A small network was shown many inputs. Here are its activations along a few directions, one row for each input.
Each table varies a few parts of the input and shows all the possible inputs, shuffled.
A made-up example of a description, with smaller parts first: one of 6 places along a line, together with either a single point or one of 11 places around a ring or (one of 3 separate values, together with one of 5 places around a ring).
Shared parts are said once, and a part with two or three values counts as separate values.

Other details of the inputs shift rows strongly along two fixed directions, in all tables alike. That doesn't count.

Rows:
row 1: [ 4  8  0  6 -6 -2 -4 -2  1 -2  0  9  8  8]
row 2: [-18 -21 -24 -58  25 -16  21  -3   2 -50  -2 -26   5 -15]
row 3: [12  0  5  8  1 -1 -7  3 -7  3  1  2  2 -1]
row 4: [-8 -2 -8 -1 -7  2  1 -8  5 20  9  1 -6 -7]
row 5: [11 -3  5  3 -1  3 -1  4 -4  9  6 -2 -5 -3]
row 6: [ 7 -8  7  1  2  8 -3  2 -4  9 -1  1 -8 -3]
row 7: [ -8   0  -6 -21  10  -5  16   8  -1 -23   0 -13  16 -21]
row 8: [-4  4  5  3 -6  6  0 -3  7  2 -5 10  0  4]
row 9: [-3  7  0  4 -6  7  1 -1  5  1 -7 10 -2  5]
row 10: [ 0  9  2  5 -9  2  2 -2  7  2  1  7  3  4]
row 11: [ -1  -4 -15 -28  11  -2  13  -4  -1 -23   9 -12   8  -6]
row 12: [ 2 -1  9  8  1  2 -6  6 -4  1 -8  8  4 -3]
row 13: [ 4  6  6 11  0 -1 -3  7 -5  1  1  2 11 -2]
row 14: [  2  -2   4   4  -3  10   3   5   0  10  -4  -1 -10  -4]
row 15: [-2  0 11  6 -3  5  0  6  2  6 -7  5 -1 -6]
row 16: [ -2  -2  -9   3   2  -6 -12  -9  -3  13   6   6   2  -2]
row 17: [ 14   3   3  -1  -7  18   5   4   0  12   5   5   2 -14]
row 18: [  8  -4   3   3   3   8  -2   4  -6   8  -2   1 -10  -1]
row 19: [ 6  4  6 10 -2 -2 -4  7 -4  2 -2  4  7 -2]
row 20: [10  2  5  9  4  0 -6  3 -9  3  4 -1  6  0]
row 21: [ 7  3 -3  3  2  4 -8 -6 -4 -1 -5  9 -2 10]
row 22: [ 9 -1  3  7  5  3 -8  4 -9  2 -6  5 -2  0]
row 23: [ 3  2  7  7 -4  7  5  5  0 10  6 -7 -2 -5]
row 24: [ 6  0 -4 -1 -1  9 -2 -5  0  4  0  6 -9  9]
row 25: [-1 -1  2 -1 -7 11  3 -6  7  6 -1  4 -8  4]
row 26: [ 0  6 -1  6 -2  3 -5 -1  0 -3 -8 11  3  9]
row 27: [ 2  2  4  9  1  2 -5  8 -5  1 -9  7  3 -1]
row 28: [  4   4   0   1 -10   6   4  -4   7   6   6   1  -4   4]
row 29: [ 9  0  5  6  1  5  0  4 -6  9  8 -5 -2 -1]
row 30: [ 9  1 -1  0 -4  4 -1 -6  2  5  7  3 -5  7]
row 31: [10  4 -1  4 -2 -1 -7 -6 -2 -1  3  6  3  9]
row 32: [-1  3  6  8 -3  5  0  8  0  5 -8  5 -2 -5]
row 33: [-8  2 -7  5 -2 -7 -9 -4  0 12  4  9  7 -3]
row 34: [-17 -18 -24 -54  28 -21  15  -4  -1 -56  -7 -22  13 -14]
row 35: [ -61  -20   25   50    6 -103  -11    3   12  -17   -4  -74  -52   76]
row 36: [ 8  6  0 -1 -3 15 -5 -5  0  0 -5 21 11  0]
row 37: [ 1 10  1  8 -4  0 -3 -2  0 -2  2  6 11  9]
row 38: [-11   3  -5   3  -6  -3  -2  -5   5  16   5   7   1  -7]
row 39: [ 1 -5  8  2 -3 10  2  3  2 10 -3 -1 -8 -6]
row 40: [-2 11  2  7 -7  3  3 -2  5  1  3  4  6  5]
row 41: [ 0  2 -2  1 -7 11  3 -4  5  6 -2  4 -9  6]
row 42: [-2 -5 -9 -1 -1 -1 -4 -9  0 20 11  3 -6 -3]
row 43: [-10  -8 -20 -52  19  -8  25  10   0 -45  -3 -17  24 -38]
row 44: [ 8 -5  7  5  5  3 -9  2 -7  3 -5  5  0 -2]
row 45: [ 1  6  0  3 -8  8  6 -5  5  6  8 -2 -1  5]
Each input here is: one of 5 places around a ring, together with either a single point or (one of 2 separate values, together with one of 4 places along a line).
The inputs of row 3 and row 19 match in every part but the place on the ring of 5. If row 22 is changed in the same way as row 3 into row 19, which row does it become? -> row 27
List by row number the other rows that have the place on the ring of 5 in common with row 11. -> row 2, row 5, row 6, row 18, row 24, row 29, row 30, row 42
List by row number the other rows that have the place on the ring of 5 in common with row 41. -> row 4, row 14, row 17, row 23, row 25, row 28, row 39, row 45

Rows:
row 46: [-18  -9 -29 -51  16  -9  19  -8   5 -38  -2 -14  12 -19]
row 47: [-28 -14  12  19  -7 -27   2   4  12  18   1 -28 -34  16]
row 48: [ -2  -5  12  22 -12   4  -5  -2   4  37   9  -2 -22   5]
row 49: [-41 -18 -12 -26  13 -45  16  -4  13 -39  -2 -42 -16  15]
row 50: [-23  -3  12  30  -3 -38 -11   2   5   5  -2 -20 -17  28]
row 51: [ 48  26  38  75 -24  36 -40   4 -16  59  -5  51  -1  25]
row 52: [-19  -3  12  29  -3 -37  -9   2   3   5   2 -22 -19  30]
row 53: [ 33  20  31  65 -42  49 -21  -5   6  89  11  42 -26  16]
row 54: [ 26  18 -15 -20  -5  45   3  -4  -5   4   3  40  36 -32]
row 55: [-15 -13 -31 -53  20  -9  16  -7   1 -37   3 -13  10 -19]
row 56: [ -9 -20 -25 -53  18  -2  23   0   1 -24   8 -25   2 -35]
row 57: [ 26  12 -10  -9  -9  40   0 -14   0  17   8  29   9  -9]
row 58: [-13  -4  22  36   6 -40 -17  12  -7 -10 -16 -18 -11  30]
row 59: [-22 -15  14  18  -6 -25   5   3  11  17   6 -33 -37  18]
row 60: [-24   1  15  29  -7 -35  -4   4  10   2  -2 -19 -18  31]
row 61: [ -5  -6 -10 -34  24 -15  13  12  -7 -58 -16 -13  25 -19]
row 62: [  1   1 -24 -47  15   8  20   0  -3 -37   4  -4  28 -28]
row 63: [-10  -3  26  34   4 -37 -11  13  -3 -13 -14 -19 -10  32]
row 64: [ 48  17 -20 -22  -9  71  -3 -18  -9  26  14  56  27 -30]
row 65: [ 49  19 -18 -42  11  65   5   5 -20 -22 -10  55  62 -56]
What is each input in this table made of? -> one of 4 places along a line, together with one of 5 places around a ring
The inputs of row 57 and row 62 match in every part but the place on the line of 4. If row 46 is changed in the same way as row 57 into row 62, which row does it become? -> row 54
A walk changes only the place on the line of 4. It starts at row 58 and steps to row 50. List the rest of the walk in order. -> row 55, row 48
Which other rows does row 58 become when the place on the ring of 5 takes its other values? List them by row number. -> row 51, row 61, row 63, row 65

Rows:
row 66: [ -9  -7  25  21  -8  -8   3  10   8  15  -2 -18 -21   2]
row 67: [-29 -16  -6 -41  27 -28  22  19   0 -64 -20 -35  13 -26]
row 68: [  4  -8  18  26  10 -23 -21  11 -17   7 -10  -8  -7  14]
row 69: [  3   0  22  27   4 -11  -8  16  -6  -2 -15  -9 -17  18]
row 70: [-13   1   1  14 -16 -13  -3 -11  15   8  -2  -1 -16  32]
row 71: [ -1   8  13  25   1 -16  -9  -3   0  -9  -7   0  -6  36]
row 72: [ -9  -6   4  12  -4  -4   2  -6   9  19   7 -14 -34  22]
row 73: [-24  11  -2  19 -18 -22  -2 -10  17  17   5   0  -5  17]
row 74: [-38   0 -21 -38  19 -43  21   8   6 -64  -4 -27  32 -15]
row 75: [-15   8  19  34  -7 -21  -5  22   1   7  -9  -7   1   1]
row 76: [ 21   6  42  62 -32  21 -15   8   2  60   3  16 -32  22]
row 77: [ 22  14  41  70 -26  16 -24  17  -3  46 -14  26 -17  30]
row 78: [  0   1  10  24   6 -28 -24  -6 -12  -2  -1   3   1  31]
row 79: [  4 -13  15  23   0 -12  -7   6  -6  17   3 -21 -22   7]
row 80: [ -8 -15  -1  13   2 -15 -12  -9   1  26  15  -9 -26  16]
row 81: [ -6  -6  -6  15  -1 -24 -20 -16   3  12   8   3 -16  28]
row 82: [ 24   4 -47 -62  11  40   9 -20  -7 -26  10  28  38 -39]
row 83: [ 36 -13 -25 -64  24  38  12   1 -20 -17  11  13  36 -65]
row 84: [ 98  49  -8  13 -23 122 -28 -19 -26  53   9 114  62 -32]
row 85: [ -7   7  14  26  -7 -15  -8   2   6  -8 -10   1   0  35]
row 86: [-26 -13 -33 -57  22 -30  21 -10  10 -58  -2 -32  -3   0]
row 87: [-19   5   4  15 -15 -13  -4 -14  17   9  -2   0 -15  25]
row 88: [-36 -24 -26 -58  18 -22  35  -1  10 -44   2 -40  -8 -16]
row 89: [-14  10  17  27  -8 -15  -9  -1   8  -8  -9   2   2  27]
row 90: [ 35   3 -25 -54  24  40   9   8 -27 -34  -8  19  45 -56]
row 91: [-14   0  19  27 -11 -17   5  14   6  23   5 -18 -13  -6]
row 92: [ 53  16 -20 -13 -14  86  -6 -18 -13  47  22  57  21 -36]
row 93: [-45 -15 -30 -52  16 -32  35   2  13 -32   8 -41   5 -29]
row 94: [-21  -4   7  12 -11  -4   6  -6  15  23   4 -12 -23  13]
row 95: [ 35  -3 -21 -65  16  51  24   7 -11 -23   4  11  27 -58]
What is each input in this table made of? -> one of 5 places around a ring, together with one of 6 places along a line
The inputs of row 66 and row 91 match in every part but the place on the line of 6. If row 94 is changed in the same way as row 66 into row 91, which row does it become? -> row 93
A walk changes only the place on the ring of 5. It starts at row 83 and steps to row 68. List the rest of the walk in order. -> row 78, row 81, row 80
Which other rows does row 69 become when the place on the line of 6 takes its other values? List them by row number. -> row 67, row 68, row 75, row 77, row 90
Which other rows does row 92 become when the place on the ring of 5 takes its other values? List them by row number. -> row 79, row 82, row 84, row 90

Rows:
row 96: [  0  -7 -13 -27  20 -12   4   3  -9 -37  -6  -9  17 -10]
row 97: [ 36  17 -11 -28   3  50   7   6 -14 -11  -3  39  45 -45]
row 98: [ 35   4 -26 -43   2  57  10 -12  -7   8  15  33  25 -43]
row 99: [-15  -3 -11 -13  -3  -5   9  -9  11  -1   6  -6  -7   0]
row 100: [ 34  20 -19 -30   2  51   3  -6 -10 -13  -1  45  46 -32]
row 101: [  1   5  38  71 -31   1 -20   2   9  66   4   4 -40  35]
row 102: [ -1  -8  -3 -10  17 -15  -1   8 -10 -26  -8 -11   6  -3]
row 103: [ -6  -4 -16 -28  17 -13   5  -1  -5 -39  -6  -6  19  -8]
row 104: [-49 -15   9  10  13 -72   4  13   7 -40 -14 -51 -16  29]
row 105: [ 57  30  41  89 -51  74 -37  -9  -4 116  13  68 -22  19]
row 106: [ -4  -3   6  -4  10 -13   4  14  -5 -23 -10 -11   8  -6]
row 107: [ -6 -17 -19 -39  15  -4  15   0  -1 -18   6 -20  -3 -19]
row 108: [-17  -6 -16 -21   1 -10  10 -11  10  -9   7 -12  -7   2]
row 109: [-54 -26  -7 -10  13 -69  11  -3  15 -28   3 -62 -35  30]
row 110: [  5  12  41  83 -37   8 -25  -1  10  77   6  12 -40  39]
row 111: [-53 -14  30  58 -14 -69  -8   4  21  23  -1 -50 -58  59]
row 112: [ 36  20 -21 -32   2  50   1  -9 -10 -13   0  47  46 -31]
row 113: [  0  -6  -4 -24  20  -8   7  11 -10 -36  -9 -11  15 -17]
What is each input in this table made of? -> one of 2 separate values, together with one of 9 places around a ring
The inputs of row 106 and row 113 match in every part but the place on the ring of 9. If row 101 is changed in the same way as row 106 into row 113, which row does it become? -> row 105
